These are the activations of a small neural network, seen along a few directions. Each row is one input.
In each table, some parts of the input vary, and every possible input appears once, in random order.
A made-up example of a description, with smaller parts first: ring(8) and (point or line(11) or (values(2) and line(6))).
Shared parts are said once, and a part with two or three values counts as separate values.

Table:
r1: [ 32 -59  19  25 -32 -23   9  18 -15  -5   1 -12  20 -16  -6 -47   2  31
 -42]
r2: [-40   9  -4   4  35  30  -7  12 -19 -13   7  -4   1  55  -1  13 -10 -52
  36]
r3: [ 37 -49 -35 -18 -51 -27  -7  16  -9  17   0  26  18 -19  -7  -4 -15  36
 -37]
r4: [-23  55  32 -20  17  40 -16   0  22 -11   8 -17  -4  16  36  13  -1  -9
 -24]
r5: [ 16 -49   1   0  28 -51   9  18  22 -60  14 -28  11 -47 -11 -41  -4 -35
  10]
r6: [-13  57  46 -11  16   3  19  27   8 -26  -1 -13 -23  27  58   9   4 -18
 -32]
r7: [ 40  -6 -28  -3 -14 -45  25  -7  41 -41  42 -18  -3 -29 -14 -33  22 -27
  38]
r8: [-38  55  11 -16  18  46 -42   7   2   1 -12 -19 -25   3  -1  22  14  -2
   7]
r9: [-28 -22   4  26  28  20  15 -17 -28  39  -9  24  -2  59   7  10  -5 -26
  21]
r10: [ 23 -80  10  22  18 -65  32  -9  12  -6  -3  -2  11 -43  -5 -43   1 -10
  -6]
r11: [-53  45  -5 -21  23  47 -42  -5 -13  -7 -17 -13 -12  13 -33  39  -2  21
  32]
r12: [-29   4   1   2  28  25   1 -25 -34  41 -26  28   6  35 -13  19   6  12
  31]
r13: [ 32 -20 -47 -38 -38  -9 -26  47   1 -34  14  -6  15 -24 -12  -2 -17  14
 -23]
r14: [-37  35  -8 -19  38  36 -21   2 -24 -11  -9   0   7  31 -18  21  -1 -11
  48]
r15: [ 47 -35 -20  19 -25 -62  44 -37  30  11  26  12  -2 -25  -8 -35  26  -3
  21]
r16: [ 45  13 -64   2 -46 -15   1   7  21 -23  21  -4  11 -47 -19   9 -32 -15
  17]
r17: [-29  24  23   6   8  34 -22 -20  -6  50 -29  10 -24   8   3  22  20  20
  -6]
r18: [-12  23  45   2   9  28   3 -26  13  39  -7  13  -3  20  39  15   6  13
 -35]
r19: [ 25 -27   8   4 -21  -7 -13  45  -7 -59  19 -39  19 -22 -10 -45  -2   7
 -30]
r20: [ 51 -17 -55  24 -57 -31  22 -22  10  29   7  28  12 -43 -14   7 -29   9
   0]
r21: [ -2  26  59  11   7 -10  39   1  -2  25 -14  16 -22  31  61  13  11   4
 -43]
r22: [-46  15   7   0  12  35 -21 -33 -23  42 -34  16 -11  17 -30  37   5  42
  18]
- Changing only one part turns r6 into r21. The same change can be made to r19. Which row results? => r1
- Describe the family of inputs behind these rows. => values(2) and (ring(5) or line(6))
- Change only the values(2) part in r17. List by row number the other rows that result. => r8
- Change only the values(2) part in r20. List by row number the other rows that result. => r16

Table:
r23: [-25  47  27  -8  19  22  -6  -1   8 -15  -3 -17 -17  11  11  13  13  -1
   3]
r24: [ 75 -71 -30   3 -61 -63  17  27  16 -33  27 -13  23 -56 -10 -58  -5  16
 -36]
r25: [-24   5  24  12  10  23 -12  -7 -18  28 -18   3 -13  20  -1   6  16  14
  -4]
r26: [ 75 -63 -29   0 -54 -72  21  26  29 -33  30  -4  19 -67   5 -47 -12  -1
 -42]
r27: [ 60 -84 -31  18 -29 -76  30   9  17 -35  29 -13  23 -52 -26 -65   4  -7
   5]
r28: [-23  36 -12 -12  11  41 -25  -6  -3   4   2  -2   0  17  -8  19  -2  -7
  23]
r29: [-26  17  20  -6  22  37 -21   5 -11  -6  -2 -12   4  24  -1   2   7  -2
   3]
r30: [-23  11  11  -2  13  17  -2 -21 -15  33 -25  20   2  12  -2  24  -4  22
   1]
r31: [-21   0  27  -1  15  17  -3 -19 -15  31 -16  14   0  27   4   9  14  26
  -5]
r32: [-32  23  21 -14  20  26 -24   6  -6 -15  -7 -18 -10  13  -8   5  15  10
   4]
r33: [ 81 -56 -56   1 -69 -58  13  17  27 -26  32  -1  23 -62 -21 -32 -12  10
 -15]
r34: [-26  25  18 -12  29  32 -17   3   4  -2  -3  -9  -2  16  16  13   0 -17
  -3]
r35: [-24  12  14  -9  19  21  -8  16 -23  -4  -8   0  -4  37   4   8   8   0
   5]
r36: [-17  29  30  17   9  19   6 -14  -3  27 -14   4 -21  18  18  13  12   3
  -4]
r37: [-20  27  23  11  12  23  10  -8  -5  12  -2   4  -9  36  22  14  -2 -11
  -3]
r38: [-23  13  23   6  17  18  -7  -9  -2  32 -20   7 -19  12  16  17   8  -1
 -10]
r39: [-21  25  -7   4  -1  28 -14 -18 -10  37 -16  13 -16  13  -9  24   9   9
  14]
r40: [ 81 -45 -22  11 -63 -74  33  21  28 -32  35 -10  19 -60   7 -49  -7   3
 -38]
r41: [-25  21  -1 -10  17  20  -9  13 -23  -2 -16   6  -2  23  -1  24 -11  -3
  11]
r42: [ 68 -59 -24  23 -31 -84  45   0  29 -35  32 -10  17 -54  -7 -59   2 -20
   2]
r43: [-27  27   4  -6  20  37 -22   2 -10  -4 -10  -7   6  10  -5  17 -12  -5
  10]
r44: [-32  33   6 -14  18  25 -25   5  -5 -12 -14 -13  -8  -1 -12  21  -5   7
  11]
r45: [-17  36  20  -5  17  16  10   8  -9  -4  -5   1 -12  34  22  16   5 -12
   4]
r46: [ 64 -78 -45  19 -27 -76  30   5  16 -37  25  -8  25 -67 -31 -46 -16 -10
  11]
r47: [-23  21 -13   0   1  32 -12 -12 -12  22  -2  12  -4  32  -3  26  -6  -5
  17]
r48: [-19  42  25  -1  21  33  -4  -3   4  -6   2 -11  -4  22  18   9   4 -13
   2]
r49: [-25  15   9  11   9  23 -12 -10 -17  30 -26   9 -10   6  -6  22  -3  11
   3]
r50: [-15  24  32   4  14  13  16 -26  -1  31 -12  15  -9  24  22  16  10  14
  -5]
r51: [-27  12   3   6  11  28  -8  -4 -19  14 -14   8   2  25  -1  23 -17  -3
   4]
r52: [-28  43 -10 -20  10  29 -28  -4   3  -4  -3  -8 -14   6 -15  22   5   5
  23]
r53: [-21   8  26  -7  22  12   3 -20   0  35 -18  18  -7  19  19  19   6  11
 -11]
r54: [-26   3  18   6  13  28  -8  -1 -19  13  -6   3  -1  39   4   7   2   0
  -2]
r55: [-21  32 -17 -16   8  24 -12   5 -15   7  -5  10  -8  30  -3  26  -1  -6
  24]
r56: [-26  11  16   0  20  22  -3  -3  -5  16  -7   6  -7  31  20  17  -6 -15
  -8]
r57: [-19  21  -5  -8   4  22  -3 -30  -8  40 -14  25  -4  19  -6  26   8  20
  13]
r58: [-24  19  13 -15  26  14  -3  14  -8   0  -9   4 -10  29  20  19   1 -15
  -1]
r59: [ 62 -77 -30  13 -21 -84  33   6  29 -35  28  -4  17 -61 -10 -56  -4 -24
  -2]
r60: [-32  31  20 -19  27  20 -20   6  10 -11  -8 -14 -16   5   9  16   8  -5
  -2]
r61: [ 78 -64 -45   7 -59 -64  17  24  16 -35  23  -7  27 -71 -16 -38 -24  14
 -31]
r62: [ 68 -70 -56  11 -39 -69  25  -2  27 -27  35  -2  20 -59 -37 -40  -4 -14
  26]
- Describe the family of inputs behind these rows. => line(5) and (values(2) or line(6))
- Changing only the line(5) part turns r47 into r54. The same change can be made to r62. Which row results? => r27
- Change only the line(5) part in r23. List by row number the other rows that result. => r32, r44, r52, r60
- Change only the values(2) part in r27. List by row number the other rows that result. => r24
- Start at r53 and move only the line(6) part, one step at a time. The first step leads to r38. Which rows follow, in order? => r56, r58, r34, r60

Table:
r63: [-39   8  39   5  51  11  14   0 -10 -11  -4  -4  -3  45  23   3  -2 -33
   9]
r64: [ 29 -25 -18 -10 -38  -5 -14  37  -3 -32  18 -14  16 -11 -10 -15 -11  12
 -25]
r65: [-24  31 -50  -5   0  36 -23 -21  -6  24  -1  16  -5  16 -30  41 -14 -15
  52]
r66: [-13  -9  34  15   0   5  24 -44 -17  92 -33  51 -13  37  27  23  18  38
 -26]
r67: [-37   2   1  -7  32  37 -34 -13 -17   9 -19  -4   5   4 -34  12   5  12
  30]
r68: [  7 -47 -25   1  -5 -30 -11   3  -2 -20   0 -12   7 -38 -45 -24   2  11
  18]
r69: [ 33 -10 -69  -7 -28 -25   6  -6   4 -11  16  12  15 -29 -39   5 -16  -4
  45]
r70: [ 27   5   9   2 -11 -28  17   0  32 -30  30 -20   0 -20  12 -34  19 -17
  -3]
r71: [ 29   2  -6 -18 -19 -19  -3  22  30 -32  14 -16   3 -40  19  -9 -13   0
 -37]
r72: [ 40 -53  13  46 -36 -40  45 -36  -3  66 -13  37   6 -15  15 -16  -2  30
 -37]
r73: [-24  55  24 -20  11  27 -21  18   5  -9 -14  -9 -16   0  24  30  -5   1
 -22]
r74: [ 20 -40  11  13  20 -39  29  20   5 -29  14 -10   6  -3  18 -37   3 -42
  -1]
r75: [-25  30   4 -16  -2  46 -33  27 -30  -6 -10  -8   3  30   1  12  -6  15
 -14]
r76: [-23  52  34   1  23  24   4  -6  12  -9   2 -18 -25  23  18   8  23  -9
  10]
- Changing only one part turns r65 into r69. The same change can be made to r76. Which row results? => r70
- Describe the family of inputs behind these rows. => values(2) and (point or line(6))
